A small network was shown many inputs. Here are its activations along a few directions, one row for each input.
Each table varies a few parts of the input and shows all the possible inputs, shuffled.
Descriptions start from the smaller parts, as in this example, which fits no table here: line(6) and (point or line(9) or (values(2) and ring(8))).
Shared parts are said once, and a part with two or three values counts as separate values.
In the rows, zero is written as 128.

A family of inputs:
row 1: [117 132 100 140 131 155 195 167 139 119 177 151 106 138 168 100 113 160
 149 129]
row 2: [122  98 154  81 146 132  45 111 110 150  99 104 132 121  59 190 113 112
 103 107]
row 3: [120 116  80 192 160 161  47  86 128 169 118 144  92 153 109 205 140 179
 101 127]
row 4: [163 123 103 202 146 144  61  68 119 155  64 120 136 137  83 176 160 117
  88 146]
row 5: [ 86 101  93 166 170 137  69 120 129 167 142 127  95 182 117 170 117 169
 120 156]
row 6: [137 105 125 181 152 109  80 105 129 153  85  88 142 164  90 137 135 105
 106 170]
row 7: [212 146 103 103 126  81 182 137 113 101 119 141 103  58 138 156 188 107
 190 164]
row 8: [180 136  90 162 171 144 195 151 122 110  96 103 133 132  82 113 139 104
 121 141]
row 9: [165 145  45 178 175 194 160 138 128 125 128 164  81 122  97 183 147 180
 115 100]
row 10: [211 152  77 186 161 173 173 118 116 111  78 131 125 106  70 147 163 114
 103 112]
row 11: [ 70 105 133 156 117 123  86 115 133 155 170 143 114 171 179 121 111 161
 134 163]
row 12: [110 175 102 159  89 159 182 139 147 115 166 189 107 121 214  94 139 179
 126  95]
row 13: [163 114 133 115 112  52  63  85 111 141 110 129 113  93 153 177 183 110
 176 200]
row 14: [ 71  85 211  39  98  88  83 137 124 131 159  94 160 139 124  97  81 100
 151 134]
row 15: [161 140 127 153 123 131 208 147 124  95 128 120 149 128 143  62 134  98
 139 140]
row 16: [116 110 165 172  98 102  94 102 132 138 113 108 160 157 152  80 121 105
 126 175]
row 17: [168 130 122  68 161 164 160 161 113 105 106 120 124  92  47 172 119 114
 119  80]
row 18: [135 115 136  38 170 131 182 191 123 105 137  88 133 119  57 132  95  99
 143 102]
row 19: [ 92  82 169  53 150 103  66 142 119 148 123  78 141 147  68 147  90 107
 128 132]
row 20: [102 155 167 182  66 103  85  74 145 139 109 146 161 136 203  82 144 121
 101 135]
row 21: [151 182 131 165  83 131 197 124 143  98 118 155 153 104 191  62 149 118
 115 100]
row 22: [ 56 131 212  56  61  90  75 112 136 133 150 129 160 113 171 101 101 119
 126 101]
row 23: [ 63 149 133 171  79 126  75  86 147 153 158 175 116 151 229 114 134 178
 110 125]
row 24: [116 116 175  21 115 117 197 185 129  94 166 102 154 107 115  81  81  94
 167 103]
row 25: [106 157 175  37  83 118 186 157 133  88 156 141 152  85 161  79 107 113
 143  67]
row 26: [136 128  65 154 184 161 181 171 137 128 151 135  87 148 105 151 124 166
 131 125]
The inputs of row 21 and row 20 match in every part but one. If row 1 is changed in the same way as row 21 into row 20, which row does it become?
Answer: row 11
What is each input in this table made of?
Answer: values(2) and (point or (values(3) and line(4)))
Change only the values(3) part in row 21. List by row number the other rows that result.
Answer: row 12, row 25

A family of inputs:
row 27: [ 88 129 153  94  97 120 166 142 137 123 169 129 139 128 141 114 119 132
 133 111]
row 28: [137 135 101 176 150 152 151 130 136 132 132 144 111 139 137 137 134 158
 124 106]
row 29: [115 133 145  90 109 110 163 137 134 111 141 126 137 127 148  93 107 122
 135 115]
row 30: [112 131 116 196 119 127  68  80 139 148 122 145 125 159 173 143 148 148
 110 162]
row 31: [148 148  92 164 151 141 157 118 136 124 116 143 118 130 137 130 129 146
 118 122]
row 32: [105 101 147 135 126 114  32  95 127 160 114 113 128 147 117 159 119 120
 111 156]
row 33: [157 116 136 114 161 116 126 142 119 131 112 103 133 119  86 149 126 101
 126 133]
row 34: [168 117 136 113 136 125 121 126 107 115  96 115 134 112  74 146 140  95
 133 139]
row 35: [174 150 109 178 131 134 156 110 120 111  99 145 123 115 126 126 163 118
 132 134]
row 36: [141 109 116 104 156 138 115 145 112 126 118 106 128 137  82 138 118 120
 122 121]
row 37: [132 104 127 112 156 150 113 144 127 134 132 114 123 135  84 154 107 130
 125 112]
row 38: [ 94 134 150  86 112 122 144 148 136 127 168 143 124 125 149 103 103 138
 148 111]
row 39: [118 138  79 151 141 167 140 138 124 134 135 147 102 124 157 143 136 170
 121 126]
row 40: [ 79 121 173 123  79 101  71  93 140 143 147 128 153 147 179 104 126 122
 129 145]
row 41: [143 141 162  96  89 107 153 136 123 100 124 132 148 100 147  98 137 100
 138 127]
row 42: [108 107 114 100 162 131 115 145 111 140 133 110 112 131  98 152 111 145
 133 122]
row 43: [121 137 153  96  95 114 162 144 133 119 133 122 144 111 142  93 128 107
 142 134]
row 44: [165 152  94 174 136 135 150 130 142 125 115 138 120 119 127 123 153 130
 123 128]
The inputs of row 38 and row 39 match in every part but one. If row 40 is changed in the same way as row 38 into row 39, which row does it become?
Answer: row 30
What is each input in this table made of?
Answer: values(3) and (point or line(5))
Change only the values(3) part in row 34. List by row number the other rows that result.
Answer: row 35, row 41
Change only the line(5) part in row 34. List by row number the other rows that result.
Answer: row 33, row 36, row 37, row 42

A family of inputs:
row 45: [166 157  77 141 151 168 220 149 132 102 170 157 106 107 138 141 130 146
 130  81]
row 46: [119 126 127 171 133 136  91 119 120 131 143 164 118 148 168 119 148 161
 148 145]
row 47: [134  98 167  69 136  82 116 144 130 114 134  96 149 120 102 122 122  90
 152 143]
row 48: [151 108 104 202 150 157 101 103 133 155  97 117 116 138  85 176 146 135
 109 142]
row 49: [164 145  85 169 178 119 114 115 115 152  79 106 109 141  90 154 180 138
 104 156]
row 50: [139 133 119 166 102 122 117 130 131 133 131 163 121 137 166 135 158 140
 127 142]
row 51: [134 120 135  35 162 145 200 188 118 100 159 108 122 114  79 126  98 115
 153  84]
row 52: [180 141  85 176 164 129 135  99 109 137  60 112 137 119  75 171 162 127
 120 152]
row 53: [ 47 138 144 109  93 110 115 120 162 151 156 133 126 150 183  83  92 137
 130 132]
row 54: [173 147  54 143 208 194 190 157 116 120 108 136  98 129  71 178 144 148
 101  98]
row 55: [135 152 157 121  77  99 174 119 129 104 107 114 172 103 149  82 125 107
 151 129]
row 56: [161 134 119 174 131 103 131 128 133 114 129 146 117 125 162 116 164 131
 142 141]
row 57: [158 124 169  74 126  97 111 136 109 106 121 100 154  99  84 119 128  71
 159 108]
row 58: [177 152 118 158 106 108 164  87 122 119 103 145 129  98 140 134 155 131
 130 134]
row 59: [115 105 181  64 109 105  84 158 118 137 123 118 138 123 107 129 104  98
 131 132]
row 60: [120 141 163 118  87  99 148 136 140 109 126 120 151 108 169  89 120 101
 123 135]
row 61: [ 71  86 180  63 121 136  65 119 118 133 153 122 127 138 116 135  92 131
 129 114]
row 62: [ 71 129 146 112  81 125 121 111 138 136 148 123 135 134 183  78 105 124
 113 139]
row 63: [ 85  95 171  69 141 108  75 142 117 143 142 109 146 134 117 127  95 115
 158 144]
row 64: [107 143 163 126  84 101 134 148 135 134 142 133 161 148 164  72 125 117
 140 128]
row 65: [139 102  84 198 151 158  76 100 124 152 117 117 112 153 100 177 131 155
 101 141]
row 66: [112  98  96 183 153 174  67  93 133 148 111 136  99 156  99 183 124 170
  87 139]
row 67: [ 99 137 109 154 107 135  97  93 150 146 160 164 107 152 172 149 124 166
 119 128]
row 68: [116 160 119  79 121 163 227 176 142  96 151 133 121  97 152  79 100 116
 118  84]
The inputs of row 66 and row 53 match in every part but one. If row 54 is changed in the same way as row 66 into row 53, which row does it become?
Answer: row 68
What is each input in this table made of?
Answer: line(4) and (point or line(5))
Start at row 61 and move only the line(5) part, one step at a time. The first step leads to row 63. Which rows follow, in order?
Answer: row 59, row 47, row 57
